Each row below holds a small network's activations on one input, seen along a few directions.
In each table, some parts of the input vary, and every possible input appears once, in random order.
A made-up example of a description, with smaller parts first: one of 6 places along a line, together with either a single point or one of 11 places along a line or (one of 3 separate values, together with one of 8 places around a ring).
Shared parts are said once, and a part with two or three values counts as separate values.
In the rows, 128 means zero.

Other details of the inputs shift rows strongly along two fixed directions, in all tables alike. That doesn't count.

A family of inputs:
row 1: [163 115 114 116 167 155 147 124 112  88 162 157 109]
row 2: [127 128 113 146  89 105 131 173 118 158 104 116 143]
row 3: [144 111 133 117 162 154 165 109  66  95 145 176 133]
row 4: [ 92 136 172 127 137 126  87  62 184 114 125  92 109]
row 5: [168 125 115 119 172 158 146 124 123  94 163 159 111]
row 6: [ 69 132 191 126 133 122 111  38 149 109 118 124 123]
row 7: [146 126 118  98 167 159 145 100  71 105 154 166 129]
row 8: [165 120 110 118 172 157 146 124 116  91 163 155 114]
row 9: [131 130 102 144  97 113 135 174 122 161 115 123 148]
row 10: [ 86 124 183 143 133 126 108  69 185 105 125 107 110]
row 11: [140 140  94 125  98 115 117 168 119 164 116 115 141]
row 12: [182 118 105 118 169 165 153 140 100 100 168 165 118]
row 13: [161 101 129 127 167 159 169 141 100  88 155 159 123]
row 14: [151 121 111 110 163 147 141 135 119 108 150 141 121]
row 15: [ 84 148 117 129  73  89 115 144 107 193  81 112 165]
row 16: [ 96 136 183 149 133 125 109  70 194 110 128 112 115]
row 17: [124 141  94 124 103 108 111 166 130 168 107 107 137]
row 18: [ 92 130 185 145 127 123 108  67 189 103 127 111 113]
row 19: [ 95 135 176 147 127 123 108  75 190 112 125 108 121]
row 20: [107 129 114 136  82  98 125 177 130 175  97 104 148]
row 21: [156 104 129 134 166 167 157 126 111  94 163 158 125]
row 22: [176 113 110 117 171 158 154 135  96  84 161 160 110]
row 23: [ 88 134 188 149 119 122  99  64 193 116 123  98 122]
row 24: [106 135 116 126  92 112 130 140  85 175 101 129 162]
row 25: [ 71 151 179 110 142 119  91  30 158 113 118 110 116]
row 26: [ 95 133 190 151 123 117 107  75 185 111 117 105 112]
row 27: [116 131 110 143  95 110 124 167 134 167 106 112 146]
row 28: [108 146  96 105  94 101 117 149  82 174  99 127 146]
row 29: [132 127 107 145  94 117 133 171 116 163 117 121 150]
row 30: [146 136  86 121 103 113 126 177 112 156 118 127 135]
row 31: [117 144 106 106 104 106 120 143  76 160 100 127 143]
row 32: [ 89 126 177 140 125 124 110  85 175 124 121  97 126]
row 33: [ 99 143 183 132 134 116  91  61 190 105 119  97  98]
row 34: [166 117 115 118 168 161 144 122 110  94 165 152 116]
row 35: [111 139 120 148  73  94 117 169 143 178  97 109 143]
row 36: [163 112 117 108 176 163 148 126 107  94 164 150 118]
row 37: [163 111 122 109 175 155 150 130 105  86 155 149 111]
row 38: [ 90 128 174 147 118 116 109  82 180 116 121 106 117]
row 39: [119 130 106 136  96 108 132 179 126 171 106 112 151]
row 40: [147 137  89 123 105 113 127 178 114 159 118 130 131]
row 41: [123 125 115 143  95 110 129 172 119 158 103 114 141]
row 42: [129 131  95 114 106 108 123 175 116 161 111 113 135]
row 43: [129 131 116 145  89 106 130 171 123 156 105 118 144]
row 44: [132 132 113 147  91 115 129 170 126 169 114 122 148]
row 45: [160 112 115 112 174 159 145 123 112  88 161 156 107]
row 46: [143 130  91 121 109 114 125 179 104 154 110 119 132]
row 47: [168 120 119 117 164 152 144 127 111  87 154 153 111]
row 48: [177 121 102 115 172 161 152 135 109  91 166 164 117]
Each input here is: one of 2 separate values, together with one of 4 places along a line, together with either a single point or one of 5 places along a line.
Question: Changing only the place on the line of 4 turns row 14 into row 36. The same change can be made to row 5. Which row results?
Answer: row 12
Question: Which other rows does row 26 become when the choice among 2 separate values takes its other values? List them by row number.
Answer: row 33

A family of inputs:
row 49: [ 81 153 149 127 125 116 110  59 147 131 117 142 121]
row 50: [178 110  79 112 125 130 160 219 107 131 130 132 127]
row 51: [209 100  81 133 162 179 162 164 107  99 186 188 108]
row 52: [ 86 126 166 118 161 153 121  20 145  79 163 147 122]
row 53: [187  89 115 130 163 166 159 161 113  71 167 165  91]
row 54: [113 143 160  85 178 125  80  52 159  72 124  89  77]
row 55: [147 120  69 111 114 113 168 195  42 149 107 173 136]
row 56: [158  99 162 106 195 171 170  87  66  65 157 176 118]
row 57: [143 111  95 146 117 123 154 220 111 141 115 125 153]
row 58: [171 149  70 110 120 136 166 196  31 160 136 195 167]
row 59: [108 123 193 166 131 125 117  86 197  95 116  92 106]
row 60: [ 99 100 183 112 165 155 122  54 111  84 138 123 116]
row 61: [ 69 168 140 132  51  81  88 111 134 226  60  81 170]
row 62: [ 88 153 106 141  65  77  92 184 176 221  97  79 155]
row 63: [204 104  74 150 115 132 169 229  77 123 142 148 129]
row 64: [112 168 147  89 169 133  67  36 174  99 139  95  91]
row 65: [ 85 151 118 161  62  86  98 169 186 206  84  79 171]
row 66: [104 111 181 127 170 138 134  93 184  89 144 108  89]
row 67: [101 132 196 115 159 125 128  53 127  75 124 141 114]
row 68: [ 98 160 103 136  45  69  83 172 194 220  79  63 151]
row 69: [193 126  75 157 105 135 152 193 111 147 150 149 141]
row 70: [122 138 183 171 152 149 115  63 202  94 153 122 119]
row 71: [ 66 151 129 129  61 102  82 120 119 209  91  83 169]
row 72: [148  89  95 106 161 153 176 137  51  86 153 177 131]
Question: What is each input in this table made of?
Answer: one of 2 separate values, together with either a single point or one of 5 places around a ring or one of 6 places around a ring
Question: Changing only the choice among 2 separate values turns row 58 into row 67. The same change can be made to row 71. Which row results?
Answer: row 60

A family of inputs:
row 73: [171  81 126 130 185 185 179 144  89  84 174 167 125]
row 74: [ 87 140 123 127  89  82  89 143 170 156  87  69 121]
row 75: [ 99 156  89 100  75  85 104 165  61 197  75 113 157]
row 76: [143 108  74 126 132 130 149 194 109 150 137 133 145]
row 77: [153 121 121 131 132 117 155 162 103 116 118 147 122]
row 78: [ 92 133 207 127 180 160 100  10 227  76 161 108  93]
row 79: [ 49 143 217 155 113  99  89  55 219 125  91  83 124]
row 80: [129 157  83 152  66 107 115 180 126 204 103 108 166]
row 81: [140 116 141 142 143 151 151 105 128  98 161 169 124]
row 82: [125 113 159 129 132 127 120 118 136 105 126 103 113]
row 83: [206 122  99 125 176 172 159 126  93  78 172 178 113]
row 84: [118 141 120 143  70  90 112 150 128 157  98 122 127]
row 85: [166 136  98 107 136 134 130 159 122 129 145 133 118]
row 86: [114 123 133  98 162 150 142  80  81 116 144 159 145]
Question: What is each input in this table made of?
Answer: one of 2 separate values, together with either a single point or one of 6 places around a ring
Question: Changing only the choice among 2 separate values turns row 78 into row 85. The same change can be made to row 73. Which row results?
Answer: row 82

A family of inputs:
row 87: [146 146 108 136 125 124 137 163 157 157 136 130 137]
row 88: [133 163  90  90 123 110  80 129 130 156 111 101 108]
row 89: [176 104 103 131 177 186 151 129 128  99 196 156 125]
row 90: [117 118 100 116 110  96 127 197 128 145  92  85 122]
row 91: [150 113 128 128 108 119 129 171 126 130 121 116 111]
row 92: [141 105 133 126 117 131 155 160  69 131 126 152 130]
row 93: [113 131 114 145 102 113 141 140 106 138 122 160 142]
row 94: [121 129 175 132 179 164 150  62 150  93 158 171 130]
row 95: [144 109 104 132 144 172 156 130  89 133 165 164 158]
row 96: [162 118 170 149 175 158 128  81 164  58 159 128 104]
row 97: [ 80 117 127 118  98  86 126 165 104 160  74  95 146]
row 98: [143 153  80  77 128 123 122 131  58 150 123 145 142]
row 99: [ 87 140 199 160 115 121 105  53 165 114 104  95 129]
row 100: [ 78 147 162 153  91  89  85  83 218 129 105  94 106]
Question: What is each input in this table made of?
Answer: one of 2 separate values, together with either a single point or one of 6 places along a line
Question: Changing only the choice among 2 separate values turns row 99 into row 96. The same change can be made to row 95. Which row results?
Answer: row 89
Question: Which other rows does row 98 become when the choice among 2 separate values takes its other values? List them by row number.
Answer: row 88
